Each row below holds a small network's activations on one input, seen along a few directions.
Each table varies a few parts of the input and shows all the possible inputs, shuffled.
A made-up example of a description, with smaller parts first: values(3) and (point or ring(9) or (line(4) and ring(5))).
Shared parts are said once, and a part with two or three values counts as separate values.

Other details of the inputs vary at random and push rows far along three fixed directions, the same in every table; ignore that.

Table:
x1: -51 15 14 -81 20 -26 -48 -51 -2 -18 -20 -3 35
x2: 9 6 0 37 21 -22 7 -23 14 3 -9 3 0
x3: 14 12 2 39 10 -27 -4 1 17 1 8 6 15
x4: 24 -9 2 27 15 -4 -11 1 31 19 9 15 4
x5: 31 -16 7 30 25 -19 2 8 4 8 1 7 15
x6: 25 -33 28 -7 -28 -21 -9 -32 0 -15 16 10 40
x7: -22 21 28 -39 60 -28 -25 3 5 -1 -37 -43 16
x8: 21 -6 6 29 6 -7 -16 6 34 14 6 2 5
x9: 3 12 -6 3 15 11 36 24 -22 14 -2 -5 -40
x10: 2 -12 13 -32 -38 12 24 -21 -27 -9 9 2 -12
x11: -21 35 -19 11 -4 9 32 25 -16 2 -2 -12 -38
x12: -6 9 -11 15 9 18 12 48 -26 9 2 -13 -26
x13: 30 -12 4 30 19 -17 -8 -12 2 14 -14 4 -9
x14: 31 -15 -4 28 18 -8 -3 13 30 6 5 9 16
x15: 33 -1 5 22 12 -10 -5 10 34 13 10 8 15
x16: -19 20 -33 16 6 11 25 44 -19 -5 5 -2 -12
x17: 0 -17 -12 -30 -43 26 3 -16 -9 -6 10 15 -9
x18: -43 8 -3 -95 11 13 -14 20 -5 -16 4 -7 29
x19: -14 20 24 9 11 32 23 38 -17 15 -2 -1 -44
x20: -8 -26 -5 -28 -26 11 17 8 -33 -18 9 1 18
x21: 26 -13 14 26 25 -18 10 -15 5 10 -12 -3 -4
x22: -7 -24 -19 -23 -47 27 2 -12 -10 -14 1 -1 -1
x23: -26 3 37 -93 25 -27 -41 -22 -4 -14 -7 -12 61
x24: 25 -1 7 23 12 -5 -15 3 33 21 8 9 5
x25: 29 0 23 28 15 -23 6 -9 10 11 -9 -11 -10
x26: 20 -18 8 37 19 -14 -7 0 4 12 -3 -1 8
x27: 25 -9 2 25 19 -8 5 -8 31 10 -9 -3 0
x28: -64 62 -15 -65 40 3 -15 28 -22 6 -27 -20 -21
x29: -36 31 17 -58 64 -18 -36 11 30 -1 -40 -49 26
x30: 28 -31 24 -11 -43 -5 -1 -57 25 -9 10 11 23
x31: 3 -20 -5 -27 -41 25 24 -17 -3 -11 15 9 -7
x32: 26 -36 24 -11 -19 -16 -6 -36 -3 -11 18 22 39
x33: -7 -22 3 -28 -29 17 8 -8 -31 -6 20 19 -1
x34: 9 7 -10 38 18 -20 -12 -21 10 8 -13 10 -5
x35: 29 -3 5 25 10 -14 -8 16 36 7 8 0 16
x36: -26 30 -23 16 -3 14 14 38 -18 5 12 1 -30
x37: -6 -23 -16 -27 -32 24 11 13 -6 -21 14 3 18
x38: -18 -2 -15 -22 -30 12 17 -2 -23 -19 25 23 9
x39: -27 -9 -19 -14 -31 19 7 -8 -26 -18 19 19 1
x40: -20 29 -30 17 -6 17 10 25 -23 -1 -10 -11 -35
x41: -51 37 46 -64 65 3 -41 14 34 6 -32 -23 18
x42: -40 26 3 -15 61 -28 -41 -1 14 4 -23 -20 30
x43: -19 0 -8 -22 -35 13 25 -26 -22 -18 14 13 -10
x44: 0 16 31 46 11 -4 -4 -16 23 9 -3 15 -8
x45: -9 4 -30 13 6 29 13 50 1 10 4 -7 -22
x46: 27 -6 2 28 13 -7 -10 17 32 0 2 -7 22
x47: -14 20 -32 13 11 13 25 42 -19 -2 8 8 -15
x48: -22 23 -28 18 4 12 35 23 -18 -2 -7 -14 -31
x49: -12 -20 -9 -25 -43 33 -3 5 -7 -17 16 -2 9
x50: 5 6 0 49 11 -16 -16 -7 14 2 2 1 9
x51: 2 13 -27 15 -6 28 7 39 -2 8 -9 -16 -35
x52: -5 -19 2 -27 -30 13 11 11 -32 -21 11 -4 16
x53: -20 30 -22 18 -2 16 30 25 -19 -5 -6 -19 -32
x54: -4 3 -29 10 11 29 12 48 0 13 8 3 -25
x55: -4 -15 7 -30 -36 17 6 -7 -30 -4 20 14 -2
x56: 14 6 0 45 10 -21 -4 1 15 -6 3 1 19
x57: -26 -3 -14 -17 -32 18 9 -12 -24 -13 24 24 -3
x58: 10 14 0 38 3 -23 -14 -20 13 7 -11 5 -9
x59: -35 31 22 -60 69 -29 -53 7 -1 2 -47 -44 18
x60: -3 -24 -18 -26 -42 28 3 -13 -11 -11 5 9 -6
x61: 19 -44 16 -2 -32 -14 -14 -55 -7 -12 -6 6 22
x62: 22 -13 12 31 22 -18 12 -12 6 9 -17 -13 0
x63: 29 0 13 29 10 -21 -12 -8 6 14 -13 -3 -15
x64: -5 14 -7 9 6 12 13 46 -23 15 8 -6 -32
x65: 14 19 9 33 13 -23 6 -24 18 10 -4 4 -7
x66: 9 14 4 39 14 -18 -10 -11 16 15 8 16 1
x67: 13 -15 14 3 -30 -19 -7 -43 8 -16 22 24 38
x68: 22 -10 0 31 14 -7 6 -6 33 7 -13 -13 3
x69: -27 -7 -23 -17 -43 15 6 -23 -29 -23 1 4 -6
x70: 23 -35 22 -13 -26 -14 -15 -60 -6 -7 3 19 15
x71: 36 1 14 27 12 -17 -8 -13 6 19 -9 6 -17
x72: -3 2 -15 10 17 16 15 41 -26 14 3 2 -25
x73: 24 -34 15 -6 -51 -6 -23 -52 21 -11 4 10 20
x74: -2 -15 0 -27 -53 21 18 -12 -2 -15 11 -4 -6
x75: 8 18 -22 7 -7 25 13 32 1 21 -1 -1 -41
Description of these inputs: values(3) and (point or (line(4) and ring(6))).
- The inputs of x1 and x17 match in every part but the values(3) part. If x44 is changed in the same way as x1 into x17, which row does it become? => x41
- The inputs of x16 and x37 match in every part but the values(3) part. If x67 is changed in the same way as x16 into x37, which row does it become? => x15
- Start at x14 and move only the line(4) part, one step at a time. The first step leads to x54. Which rows follow, in order? => x60, x27
- Change only the line(4) part in x8. List by row number the other rows that result. => x35, x73, x74
- Change only the values(3) part in x51. List by row number the other rows that result. => x40, x59

Table:
x76: -3 -4 1 -5 4 0 11 5 -22 -4 -7 -11 -5
x77: -2 1 6 -18 1 10 -5 4 -3 7 -3 -1 -11
x78: 30 -41 -13 31 -75 28 28 -17 0 -14 35 28 -1
x79: 16 -5 9 14 17 -23 -13 -16 20 3 3 10 24
x80: 41 32 -26 89 41 11 40 70 16 45 -6 -8 -69
x81: -4 2 -3 -6 -3 9 0 17 8 -3 2 -6 5
x82: -21 16 -4 -6 -1 3 -5 -3 -9 -1 -4 1 -9
x83: 17 -9 5 17 16 -22 -15 -22 21 3 -11 -1 16
x84: 27 -10 32 13 17 -20 -5 -22 12 9 -8 -2 6
x85: -8 -2 -7 -10 0 2 -3 6 -12 -4 -7 -10 -3
x86: -6 0 -3 -8 -1 3 -2 10 -12 -1 10 9 4
x87: 16 -11 6 17 16 -21 -19 -22 17 5 -10 2 15
x88: -4 5 1 -24 2 11 3 4 1 4 -4 -4 -10
x89: -23 17 -4 -9 -2 1 -4 -3 -10 -4 -5 -4 -8
x90: 0 4 4 -17 0 8 3 7 0 3 -6 -8 -11
x91: -2 1 7 -20 -2 8 -3 3 -4 3 -4 -6 -9
x92: -19 12 6 -7 0 -2 9 -8 -19 -7 -4 -3 -8
x93: -5 2 3 -23 2 11 -1 3 -2 6 -3 0 -11
x94: -5 -1 -2 -5 -4 9 -4 15 5 -3 4 -4 5
x95: -9 -2 -1 -12 -2 11 -9 14 4 -2 5 -1 7
x96: 16 -6 9 14 16 -25 -11 -15 19 1 3 6 26
x97: -9 2 -6 -12 2 3 0 9 -10 -1 9 10 4
x98: -10 0 -5 -12 0 11 -4 14 6 -1 5 1 5
x99: 3 4 11 20 11 -22 -19 -34 20 4 -7 9 11
x100: -2 -3 7 -2 0 7 9 12 -5 -4 4 -6 4
x101: -9 0 -12 -14 2 2 3 6 -7 -6 -8 -12 0
x102: 18 -5 12 17 15 -24 -12 -12 16 2 1 5 22
x103: -23 19 -6 -10 -3 1 1 -3 -7 -6 -6 -6 -8
x104: -25 18 -9 -14 -2 1 3 -4 -6 -7 -5 -6 -5
x105: 18 -10 9 16 12 -23 -16 -21 17 0 -12 -6 17
x106: -25 19 -9 -15 -1 3 1 -6 -5 -5 -4 -1 -7
x107: -4 -1 5 -7 0 0 15 8 -24 -5 9 3 2
x108: -8 -3 -7 -11 1 4 -5 5 -12 -2 -6 -5 -3
x109: 30 -42 -12 30 -75 26 30 -15 0 -16 33 23 1
x110: -6 1 -3 -8 -2 1 0 11 -13 -3 8 4 4
- The inputs of x92 and x100 match in every part but one. If x104 is changed in the same way as x92 into x100, which row does it become? => x109
- What do these inputs look like to the network? => values(5) and (point or ring(6))
- Start at x110 and move only the ring(6) part, one step at a time. The first step leads to x86. Which rows follow, in order? => x97, x79, x96, x102
- Change only the values(5) part in x94. List by row number the other rows that result. => x85, x89, x91, x110

Table:
x111: -49 23 12 -63 20 0 -15 -9 -43 -8 -9 -7 3
x112: -54 71 -12 -34 78 -8 -37 53 -3 29 -44 -37 -43
x113: 2 -6 17 -11 27 -50 -24 -51 1 -9 -18 -10 44
x114: -3 -10 20 -8 33 -43 -14 -55 5 -7 -16 3 42
x115: 16 20 -16 3 58 -13 9 76 -6 18 -12 -24 -13
x116: 63 -32 -20 48 -25 8 13 18 26 15 9 10 -13
x117: -12 40 -12 23 34 6 36 24 11 11 -9 -16 -33
x118: -13 -40 -3 -38 -30 35 -16 -4 -7 -19 -10 -24 27
x119: -35 -6 -19 -12 -24 -9 -13 -2 -17 -29 30 25 50
x120: -25 49 -29 43 21 3 9 59 24 6 15 3 5
x121: -8 32 -33 24 43 6 17 29 11 24 -24 -10 -39
x122: -56 23 16 -64 4 6 6 -13 -8 -16 -8 -11 -1
x123: -27 4 25 -40 -38 15 3 -41 -15 -18 7 4 4
x124: -24 6 12 -77 5 11 1 23 5 -7 8 -10 11
x125: 2 1 27 -7 18 -23 -48 -55 28 10 -23 8 14
x126: 27 -11 22 30 10 -47 -28 -54 1 -5 -8 -2 20
x127: 52 -31 0 45 -18 23 1 19 25 29 24 30 -18
x128: 43 -32 43 15 28 -26 -31 -16 19 10 15 24 38
x129: -13 -32 6 -16 1 3 1 18 -25 -17 -8 -21 20
x130: 39 -9 0 73 -28 -10 18 -15 -26 19 11 19 -30
x131: 0 -23 31 -43 -37 27 1 -1 4 -10 30 16 18
x132: -2 27 31 -1 30 -36 -28 -26 25 1 -28 -24 17
x133: -18 2 -20 -25 -66 33 47 -6 -32 -27 17 -7 -22
x134: 18 1 45 29 -2 -39 -28 -51 28 4 -9 2 11
x135: 20 -11 -47 81 -30 9 0 10 27 2 33 34 9
x136: -10 34 -13 35 59 -5 25 33 -20 21 -13 2 -39
x137: 16 -15 17 28 17 -24 -24 -58 36 6 -18 21 9
x138: 19 -16 -16 -20 -64 43 43 30 -17 -28 21 4 -13
x139: -19 -13 -16 -41 -36 5 -4 -36 -9 -15 -9 -4 10
x140: 60 -32 -18 45 -25 17 19 12 23 22 22 27 -21
x141: -10 -1 -35 -17 -63 38 16 -3 -39 -13 6 0 -40
x142: -9 15 4 21 36 19 10 64 10 7 -19 -42 -13
x143: 9 -29 -17 -24 -38 27 37 27 -40 -5 36 18 -14
- The inputs of x112 and x134 match in every part but one. If x118 is changed in the same way as x112 into x134, which row does it become? => x142
- What do these inputs look like to the network? => values(3) and (point or line(4) or ring(6))
